Each row below holds a small network's activations on one input, seen along a few directions.
Each table varies a few parts of the input and shows all the possible inputs, shuffled.
Descriptions start from the smaller parts, as in this example, which fits no table here: one of 3 separate values, together with either a single point or one of 11 places around a ring or (one of 4 places along a line, together with one of 5 places around a ring).
Shared parts are said once, and a part with two or three values counts as separate values.
In the rows, zero is written as 128.

Rows:
x1: [145 103  98 135 113 117  83 139 145 130 160]
x2: [149 132 105  92 139 145 156 162 153 146 132]
x3: [128 170 147 135 104 118 134 109 120 105 122]
x4: [124  73  98 102 141 218 109  79 135 125 114]
x5: [113 144 162 163 130  76 115 138 120 127 127]
x6: [119 107 158 137 125 200 134  50  88 107  86]
x7: [127 166 158 120 120 122 178 128 124 131 100]
x8: [152 134  87 108 126 136 114 138 152 125 146]
x9: [132 110 111 136 147  93 104 158 151 145 166]
x10: [122 115 104 106 157 115 144 172 131 157 144]
x11: [105 143 157 133 141  95 162 151 101 130 108]
x12: [121 139 151 170  94 101 104 112 115 111 130]
Q: The inputs of x5 and x9 match in every part but one. If x6 is changed in the same way as x5 into x9, which row does it become?
A: x4
Q: Describe the family of inputs behind these rows.
A: one of 2 separate values, together with either a single point or one of 5 places around a ring
Q: Change only the choice among 2 separate values in x7. List by row number the other rows that result.
A: x2
Q: Change only the choice among 2 separate values in x3. List by row number the other rows that result.
A: x8

Rows:
x13: [138 144 112 106 115 169 132 102 135 110 110]
x14: [111 120 145 121 148 156 144 102 116 125 115]
x15: [133 109 111 129 132 156  94  99 126 112 127]
x16: [106  99 147 124 142 155 149 117 106 134  99]
x17: [138 133 121 116 110 171 139 102 131 125 115]
x18: [119 175 182 176  93  71 131 115  95 102 114]
x19: [120 136 100 139 128  38 111 197 145 142 177]
x20: [133  97 117 138 126 159 101  98 122 128 132]
x21: [136 120 124 110 107 170 143 113 127 122 107]
x22: [108 113 144 129 145 157 144 104 112 138 108]
x23: [130 161 115 115 143  51 149 212 127 152 157]
x24: [130  85 121 134 123 158 104 110 117 126 123]
x25: [136 104 117 132 130 158 101  95 125 116 140]
x26: [145 155 125 116 150  81 167 197 147 152 140]
x27: [142 145 136 133 132  70 128 164 167 151 150]
x28: [127 143 131 160 119  60  92 174 156 134 163]
x29: [141 140 120 108 113 170 140  98 134 114 124]
x30: [110 124 137 119 150 153 136 105 117 121 101]
Q: Describe the family of inputs behind these rows.
A: either a single point or one of 5 places around a ring or (one of 3 separate values, together with one of 4 places along a line)
Q: List by row number the other inputs of the same sort as x23.
A: x19, x26, x27, x28

Rows:
x31: [128  88 108 143 111 152  62 103 124 106 131]
x32: [137 122 133  85 157 167 173 123 137 149 105]
x33: [158 118 101 101 120 177 139 121 184 142 130]
x34: [168 127 103  96 125 170 129 107 171 129 137]
x35: [116  95 101 144 131 142  68  93 126 115 139]
x36: [151 154 102 142  83  66 107 168 134 123 177]
x37: [140  77 122 148 140 140  78  96 147 130 144]
x38: [134  95 113 153 144 149  76  98 135 118 143]
x39: [ 96  66 151 140 164 147 133 123 124 158 118]
x40: [133 140 127  87 162 176 175 125 122 135 107]
x41: [145 145  80  92 115 172 123 101 152 111 135]
x42: [149 167 118 141 125  69 107 170 158 130 173]
x43: [137  85 100 151  98 153  68 100 108 118 140]
x44: [ 89  81 140 134 144 148 116 116  87 117 115]
x45: [129 168 103 135 113  59 101 162 151 125 173]
x46: [ 96  90 146 141 175 146 126 111  98 133 126]
x47: [102 162 129 132 152  53 150 181 113 141 131]
x48: [128 115 131  90 150 176 182 137 148 161 102]
x49: [103  72 154 137 171 138 126 110 110 145 125]
x50: [156 139  89  92  95 183 117 113 148 102 127]
x51: [113 222 235 196  68  55 165  87  94  75  95]
x52: [130  71 120 152 135 149  89 111 160 141 137]
x53: [115 138 152 135 150  68 159 198 147 176 129]
x54: [102 156 226 195  85 148 114  20  72  88  57]
x55: [137 125 109  91 117 179 174 126  96 128 103]
x56: [122 163 146 136 164  62 154 188 120 148 133]
x57: [125 146 128 141 121  57 159 188  96 136 135]
x58: [151 149 127 135 121  63 104 170 171 143 171]
x59: [115 150 134 133 133  57 150 193 114 126 124]
x60: [168 133  81  99  82 183 122 109 133 114 135]
x61: [ 77  90 133 133 163 139 119 106  88 129 121]
x62: [125 144 154 132 159  56 151 187 135 161 131]
x63: [ 98  77 132 142 131 150 122 113  70 130 123]
x64: [165 145  96  99 129 180 128 109 158 116 137]
x65: [143 142 126 142 116  75 115 182 182 156 165]
x66: [128 204 209 149  67 181 173  29  97  80  54]
x67: [143 159 109 134  94  64 100 171 151 114 168]
x68: [112 139 110  83 150 168 171 117 116 128 104]
x69: [126 130 116  83 131 177 167 128 116 114  92]
Q: Describe the family of inputs behind these rows.
A: one of 3 separate values, together with either a single point or (one of 2 separate values, together with one of 6 places along a line)
Q: Change only the choice among 2 separate values in x57. List by row number the other rows that result.
A: x36
Q: Change only the choice among 3 separate values in x49. List by row number the other rows that result.
A: x32, x62

Rows:
x70: [112 164 155 118 168  98 183 143  95 130 115]
x71: [127  98 179 181 122  88 107 128 145 151 135]
x72: [146 147 123 155  99  95  84 126 147 101 160]
x73: [139 155 125 108 105 104 177 170 121 132 110]
x74: [104 115 149 125 160 178 145  69  78 113  99]
x75: [101 109 143 125 109 185 145  90  79 118  94]
x76: [108 157 148 120 115 104 187 164  97 134 112]
x77: [152 174 119 111 123 115 158 168 137 133 122]
x78: [139 144 128 166 103  95  85 134 121 114 139]
x79: [ 99 164 157 118 170  96 165 152 137 138 107]
x80: [162 136  96  99  99 196 103  69 157 105 132]
x81: [134  90  60  69 182 107 133 221 163 184 174]
x82: [101 135 164 167 150  78 114 110  79 115 130]
x83: [129  31  39  89 180 200  99 135 144 161 154]
x84: [ 95 128 156 170  97  85 118 132  82 115 129]
x85: [141 130 170 130 141 110 172 160 155 173 119]
x86: [125  52  69 131 168  89  61 193 151 154 197]
x87: [157 177 114 100 119 115 157 159 163 120 143]
x88: [ 89 135 167 166 151  76  99 118 123 124 122]
x89: [ 93 111 150 126 164 175 132  77 124 116  90]
x90: [146 119 118 111 116 194 115  87 120 112 105]
x91: [132  78 160 141 134 191 139  85 142 151 102]
x92: [132 102 123 111  98 185 136  91 105 111  93]
x93: [126 126 134 164  86  84 105 137 105 112 128]
x94: [152 163 105 152  83  98  76 111 163 111 171]
x95: [151 123 110 106 113 197 114  81 144  99 124]
x96: [165 191  96  97 103 116 148 144 180 129 150]
Q: Describe the family of inputs behind these rows.
A: one of 3 separate values, together with either a single point or one of 8 places along a line
Q: Which other rows agree with x76 in the choice among 3 separate values? List them by row number.
A: x70, x73, x77, x79, x81, x85, x87, x96
Q: Change only the choice among 3 separate values in x81. List by row number the other rows that result.
A: x83, x86
